Each row below holds a small network's activations on one input, seen along a few directions.
Each table varies a few parts of the input and shows all the possible inputs, shuffled.
A made-up example of a description, with smaller parts first: ring(5) and (point or ring(9) or (values(3) and line(6))).
Shared parts are said once, and a part with two or three values counts as separate values.
In the rows, zero is written as 128.

Other details of the inputs shift rows strongly along two fixed directions, in all tables alike. That doesn't count.

Rows:
row 1: [139 186 125  94 123 142 207 171 167 138 126]
row 2: [145 112 186 176 179 143 128 169 102 104 111]
row 3: [116  64 130 145 117 124  56  78 106 126 137]
row 4: [154 118 189 167 160 123 109 185  93  96 126]
row 5: [ 89 126  60  86  91 117 130  69 189 167 142]
row 6: [138  77 122 125 130 103  37  60 122 130  99]
row 7: [ 82 134  62  81 103  95 127  62 208 171 147]
row 8: [ 67 140  51 100  72 107 123  71 179 166 196]
row 9: [155 115 178 164 165 147 128 173  77 103 104]
row 10: [176 133 179 156 166 138 119 158 102  95  82]
row 11: [113  65 123 141 120 124  55  80  98 126 137]
row 12: [117 181 126 119 147 144 228 180 178 139 140]
row 13: [122 175 132 111 120 153 216 183 149 135 146]
row 14: [119  70 120 141 106 104  43  85 100 128 142]
row 15: [150 112 188 174 168 137 120 175  95 101 122]
row 16: [114 171 121 110 121 149 202 174 138 139 145]
row 17: [126  77 118 146 133 112  48  58 121 125  99]
row 18: [160 117 180 166 150 138 119 178  76 103 115]
row 19: [122 179 114 118 126 141 209 165 154 133 133]
row 20: [120 178 116 113 127 142 205 166 148 136 131]
row 21: [113  61 118 145 142 125  58  65 109 128 110]
row 22: [109  64 126 144 134 132  62  78 101 126 123]
row 23: [120 173 117 105 129 148 201 165 148 138 134]
row 24: [114  66 129 148 116 123  57  72 106 122 137]
row 25: [ 99  69 117 166 139 126  48  47 117 135 136]
row 26: [ 73 115  59  88  99 129 135  67 173 162 154]
row 27: [186 138 179 132 165 125 108 160  89 103  81]
row 28: [ 79 123  59  83  66 109 121  85 158 162 184]
row 29: [ 78 119  54  85  66 105 122  84 159 163 184]
row 30: [ 84 124  63  91  66 108 126  95 166 162 182]
row 31: [138  84 120 129 130 101  38  50 122 121  99]
row 32: [ 77 123  72 103  92 131 150  95 168 162 161]
row 33: [ 82 137  70 103  79 123 154  96 167 154 173]
row 34: [168 122 183 148 144 130 109 184  71  93 123]
row 35: [ 87 127  63  84  89 119 131  57 192 162 145]
row 36: [161 115 181 164 150 141 117 176  81 101 116]
row 37: [ 70 126  66 105  89 126 143  83 159 163 160]
row 38: [115  62 127 148 137 128  57  57 118 121 112]
row 39: [123  77 118 140 133 114  46  59 116 130 100]
row 40: [ 75 132  64 102  77 119 144  93 157 162 173]
row 41: [ 76 125  64  92  79 124 139  90 157 163 176]
row 42: [160 116 178 162 153 140 121 177  72 101 115]
row 43: [159 119 177 164 171 143 127 165  90 102  92]
row 44: [136 185 118 102 124 135 202 173 161 142 122]
row 45: [120 176 130 114 119 151 215 176 149 132 146]
row 46: [166 129 179 159 140 125 109 181  69  95 121]
row 47: [ 82 133  58  97  63 103 129  88 163 157 182]
row 48: [174 127 180 142 169 141 116 163  95 100  84]
row 49: [125 173 120 112 129 147 209 174 157 136 132]
row 50: [149 197 123  82 117 126 200 163 167 134 125]
row 51: [125  73 120 131 135 120  44  60 117 132 102]
row 52: [161 125 179 172 150 135 122 175  76  95 114]
row 53: [147 194 114  80 122 122 198 169 156 140 123]
row 54: [150 198 124  79 119 127 204 171 165 137 126]
row 55: [187 142 175 147 163 118 112 159  94  95  79]
row 56: [180 151 179 156 176 122 106 149 106 103  90]
row 57: [120 203 123 124 120 145 221 188 154 139 168]
row 58: [185 135 178 128 166 125 109 159  91  99  83]
row 59: [155 121 177 174 160 142 128 168  81  98 103]
row 60: [135 182 114  96 126 137 200 168 158 141 123]
row 61: [104  69 115 164 148 123  43  37 126 135 122]
row 62: [170 122 187 151 140 131 111 182  79  95 125]
row 63: [186 137 180 140 164 120 111 165  93 104  79]
row 64: [169 129 182 162 140 128 110 178  78  89 121]
row 65: [131 178 127 104  96 130 193 182 143 127 165]
row 66: [162 124 178 166 170 145 127 158  95  93  92]
row 67: [133  85 116 126 130  99  38  54 113 129 100]
row 68: [128 189 127 109 143 134 215 179 184 140 129]
row 69: [113  69 129 158 131 128  63  73 106 119 120]
row 70: [112  73 108 153 140 113  29  28 137 138 114]
row 71: [125 175 125 106 128 150 213 170 159 134 136]
row 72: [118 175 123 118 121 146 213 186 143 140 143]
Each input here is: line(6) and (values(2) or ring(10)).
Changing only the line(6) part turns row 38 into row 45. The same change can be made to row 71. Which row results? -> row 13
Which other rows does row 36 become when the ring(10) part takes its other values? List them by row number. -> row 3, row 11, row 18, row 24, row 33, row 40, row 41, row 42, row 52
Start at row 55 and move only the line(6) part, one step at a time. The first step leads to row 17. Which rows follow, in order? -> row 19, row 59, row 52, row 47
Which other rows agree with row 65 in the line(6) part? List them by row number. -> row 4, row 8, row 14, row 28, row 29, row 30, row 34, row 46, row 47, row 62, row 64
Which other rows does row 56 become when the values(2) part takes its other values? List them by row number. -> row 7
Which other rows does row 10 become when the ring(10) part takes its other values? List them by row number. -> row 1, row 5, row 17, row 35, row 39, row 44, row 48, row 51, row 60

Rows:
row 73: [111  78 140 160 147 143  87 104 103 121 122]
row 74: [162 156 177 156 166 128 146 187 118 107 120]
row 75: [147 109 134 134 131 103  66  99 109 121 111]
row 76: [110 134 107 112 104 140 156 139 121 135 149]
row 77: [142 101 142 142 160 131  93  95 122 119  91]
row 78: [143 111 168 179 155 136 105 139  99 108 125]
row 79: [125 167 112 117 130 119 163 134 169 139 133]
row 80: [151 109 136 129 132 114  69  95 110 119 100]
row 81: [131 176 144 138 137 132 184 176 145 124 146]
row 82: [111 143  93 108 121 121 134  92 175 148 128]
row 83: [100 138 116 136 122 140 159 131 142 141 152]
row 84: [151  89 181 138 160 130 104 157 113 109 110]
row 85: [107 129  85  93  99 128 135  90 144 148 128]
row 86: [112 141 110 121  99 133 152 138 123 136 154]
row 87: [128  79 128 139 129 130  81  99  88 122 109]
row 88: [105 137 108 119 128 145 177 134 150 143 131]
row 89: [175 158 187 107 138 139 182 237 110 104 121]
row 90: [117 137  86  88 104 120 132  89 150 148 126]
row 91: [ 99 127  91 108 120 137 146  90 163 149 124]
row 92: [102 133  87 112  87 107 121 101 147 140 164]
row 93: [139 102 135 140 125 103  60 109 107 119 130]
row 94: [150 162 150 141 121 136 165 183 106 114 141]
Changing only one part turns row 90 into row 77. The same change can be made to row 87. Which row results? -> row 88
What is each input in this table made of? -> values(2) and (point or ring(10))
Which other rows does row 89 become when the values(2) part takes its other values? List them by row number. -> row 84
